Each row below holds a small network's activations on one input, seen along a few directions.
In each table, some parts of the input vary, and every possible input appears once, in random order.
Descriptions start from the smaller parts, as in this example, which fits no table here: one of 4 places along a line, together with either a single point or one of 11 places along a line or (one of 2 separate values, together with one of 8 places around a ring).
Shared parts are said once, and a part with two or three values counts as separate values.
In the rows, 128 means zero.

Other details of the inputs shift rows strongly along two fixed directions, in all tables alike. That doesn't count.

A family of inputs:
x1: [ 85 201 157  44 108  78  60  96 108  94  80 141 130 145]
x2: [165 116 119 109 113 109 136 112 103 126 114 138 141 130]
x3: [201  69 116 129 121 122 169 110 114 115 143 149 137 118]
x4: [ 70 165 132 142 151 166 111 148 125 107 132 110 134 134]
x5: [ 84 159 126 150 149 134 114 153 132 139 135 113 118 142]
x6: [ 85 195 135  46  99  56  71 112 103 125  72 154 118 161]
x7: [109 125 122 168 147 154 131 155 145 138 158 117 108 131]
x8: [101 130 122 162 152 150 129 153 146 142 154 116 116 128]
x9: [ 83 153 127 149 135 145 109 154 145 148 143 109 105 130]
x10: [189  80 121 130 130 120 167 107 107 119 136 143 146 121]
x11: [162 111 123 109 114 112 138 108 109 129 118 140 139 122]
x12: [ 96 171 136  61 107  74  89 108 116 128  91 155 116 145]
x13: [101 133 121 166 140 156 125 157 147 147 155 104 111 123]
x14: [104 141 118 172 149 157 126 157 135 148 147 102 125 130]
x15: [ 87 159 152 147 131 142 112 148 167 127 108 114 126 125]
x16: [ 82 159 129 149 143 144 110 147 137 150 136 108 116 131]
x17: [102 129 125 169 159 154 133 151 142 143 156 113 119 127]
x18: [160 100 153  89  94 119 140  97 136 106  81 142 158 140]
x19: [195  69 114 137 121 135 168 115 118 128 144 135 144 107]
x20: [163 114 123  95 102 132 146  94  95  87 111 139 166 119]
x21: [201  66 114 138 112 132 168 116 117 123 145 136 136 111]
x22: [201  64 115 140 115 135 170 116 117 123 147 136 136 111]
x23: [171  98 156  87 105 117 154  97 132 100  87 149 153 145]
x24: [ 95 143 126 164 148 155 124 150 139 151 145 106 121 124]
x25: [ 83 155 129 146 149 134 114 148 136 142 137 117 117 137]
x26: [188  80 119 130 122 130 161 109 113 129 136 137 144 111]
x27: [101 132 123 174 151 164 131 153 145 152 156 104 120 118]
x28: [165 105 122 109 113 115 140 109 114 131 122 141 138 118]
x29: [165 101 121 106 110 114 141 109 116 129 123 143 136 116]
x30: [104 126 122 167 155 154 132 153 145 142 157 114 117 127]
x31: [ 96 175 138  65 108  74  90 109 111 128  88 151 118 148]
x32: [112 121 120 173 148 156 134 157 147 138 162 116 109 130]
x33: [ 93 155 137 182 158 173 114 148 165 127 137  86 126 116]
x34: [110 122 120 172 150 156 135 156 147 139 161 115 113 128]
x35: [ 88 171 142 141 140 155  96 130 137 115 135 100 137 123]
x36: [102 176 134  63 106  68  88 111 103 123  84 149 122 155]
x37: [165 115 120 110 113 110 137 111 104 127 114 139 141 128]
x38: [201  63 115 134 128 127 176 110 116 118 146 147 145 112]
x39: [103 166 134  60  95  73  87 112 117 123  93 159 106 149]
x40: [170  98 121 109 103 113 141 113 116 125 126 142 128 120]
x41: [ 82 190 139  39  98  58  70 104 112 129  75 161 112 153]
x42: [ 80 154 126 145 138 144 108 152 145 151 140 110 111 127]
x43: [193  72 116 132 114 130 166 114 117 124 142 137 139 109]
x44: [199  69 116 131 121 123 170 111 116 115 144 149 138 117]
x45: [ 98 148 141 180 170 166 124 150 162 119 143  90 123 120]
x46: [ 99 145 151 167 152 154 136 157 170 122 129 111 125 125]
Each input here is: one of 2 separate values, together with either one of 5 places around a ring or (one of 3 separate values, together with one of 6 places along a line).
The inputs of x1 and x35 match in every part but the choice among 2 separate values. If x6 is changed in the same way as x1 into x35, which row does it become? -> x14
The inputs of x40 and x39 match in every part but the choice among 2 separate values. If x27 is changed in the same way as x40 into x39, which row does it become? -> x12
Which other rows does x12 become when the choice among 3 separate values takes its other values? List them by row number. -> x17, x41
Which other rows does x45 become when the place on the ring of 5 takes its other values? List them by row number. -> x1, x4, x23, x46

A family of inputs:
x47: [107 156 124 111 128 107 104 127 116 136 123 131 118 131]
x48: [144 118 119 129 122 126 130 123 122 140 135 127 127 118]
x49: [143 116 127 132 134 116 139 130 129 129 133 138 121 131]
x50: [ 20 167 117 244 192 219 116 212 173 170 196  63  97 131]
x51: [ 39 235 166  44 109  80  44 109 133  99  54 136 121 161]
x52: [135 113 123 126 127 129 140 127 123 132 132 136 131 131]
x53: [142 121 119 129 130 125 132 126 116 121 141 133 126 124]
x54: [182  88 139 135 126 149 166 108 119  97 120 126 169 120]
x55: [134 123 127 121 132 119 132 123 123 124 133 138 126 128]
x56: [140 118 116 129 127 125 136 126 113 141 132 129 132 127]
x57: [133 125 130 115 115 109 124 127 136 137 119 137 115 132]
x58: [200  70 139 151 126 163 178 107 136  95 127 121 170 101]
x59: [132 131 123 112 111 118 116 122 123 129 126 133 120 124]
x60: [140 112 124 131 126 120 142 132 129 137 128 137 125 136]
x61: [128 127 130 110 115 117 122 121 130 132 123 136 121 127]
Describe the family of inputs behind these rows. -> one of 3 separate values, together with either a single point or one of 4 places along a line
The inputs of x55 and x52 match in every part but the choice among 3 separate values. If x53 is changed in the same way as x55 into x52, which row does it become? -> x50
Which other rows does x48 become when the choice among 3 separate values takes its other values? List them by row number. -> x47, x56

A family of inputs:
x62: [146 162 162  37 105  50  98  81 117  74  73 173 132 148]
x63: [119 156 118  25  92  59  93  86  74  99  95 176 131 152]
x64: [ 53 158 143 155 135 188 107 158 168 129 137  99 120 127]
x65: [135 156 143  36  62  81  95  76 107 134  54 142 150 129]
x66: [ 59 164 154 169 151 170 121 165 173 138 107  89 137 139]
x67: [227  43  79 156 125 153 190 119  72 124 185 129 154  96]
x68: [211  56 111 152  95 177 178 110 121 123 149 115 155  90]
x69: [ 75 177 129 173 156 152  89 149 147 156 149  84 114 107]
x70: [237  38 102 176 162 147 216 113  88 110 150 141 175 122]
x71: [231  27 112 158 134 119 196 124 148 143 163 148 107 105]
x72: [ 52 167 133 169 182 153 120 162 133 121 150 113 118 167]
x73: [ 65 137 134 168 125 146 112 181 193 183 135 112  88 149]
x74: [217  25 100 167 133 120 213 138 114 158 176 165 120 121]
x75: [ 74 180 145 177 175 145 107 160 166 129 133  96 121 128]
x76: [ 65 169 134 164 160 161  93 154 161 118 161 106 103 116]
x77: [145 167 125  32  66  56  68  77  91 107  87 156 112 114]
x78: [ 56 159 166 163 155 176 120 165 174 116 122  98 127 150]
x79: [134 164 115  27  90  51  87  84  56 140  78 161 141 145]
Describe the family of inputs behind these rows. -> one of 3 separate values, together with either a single point or one of 5 places around a ring
The inputs of x63 and x76 match in every part but the choice among 3 separate values. If x72 is changed in the same way as x63 into x76, which row does it become? -> x62
Start at x65 and move only the place on the ring of 5, one step at a time. The first step leads to x68. Which rows follow, in order? -> x64, x78, x66
Which other rows does x69 become when the choice among 3 separate values takes its other values? List them by row number. -> x65, x79

A family of inputs:
x80: [140 101 113 172 139 149 151 146 140 144 161 116 120 121]
x81: [138 105 117 168 140 161 146 141 134 138 156 113 132 120]
x82: [145 142 130  81 114  98 115  95  98  97  99 146 146 136]
x83: [139 106 170 166 139 180 158 131 184  94 110 104 157 121]
x84: [140 115 127 166 158 159 149 134 122 115 147 110 151 118]
x85: [137 110 122 160 145 162 147 136 129 124 158 112 137 112]
x86: [178 121 132  71 105  90 130  82  89  91 100 153 153 126]
x87: [ 32 207 137 121 134 131  74 152 138 141 114 110 111 142]
x88: [175 100 125  68  94  69 136  99 103 124 103 173 124 138]
x89: [153 109 121 130 125 138 144 120 113 114 132 130 143 122]
x90: [ 38 198 130 125 132 117  68 159 153 158 125 116  85 144]
x91: [ 62 189 135  95 115  95  77 140 136 153 103 129  97 146]
x92: [139  95 118 171 149 147 159 152 141 152 157 124 117 124]
x93: [142 105 119 169 144 159 148 140 134 141 152 111 133 117]
x94: [177 112 125  69  92  87 127  86 101 117 103 159 137 123]
x95: [114 132 126 116 124 106 119 135 133 145 129 142 106 137]
Describe the family of inputs behind these rows. -> either a single point or (one of 3 separate values, together with one of 5 places along a line)
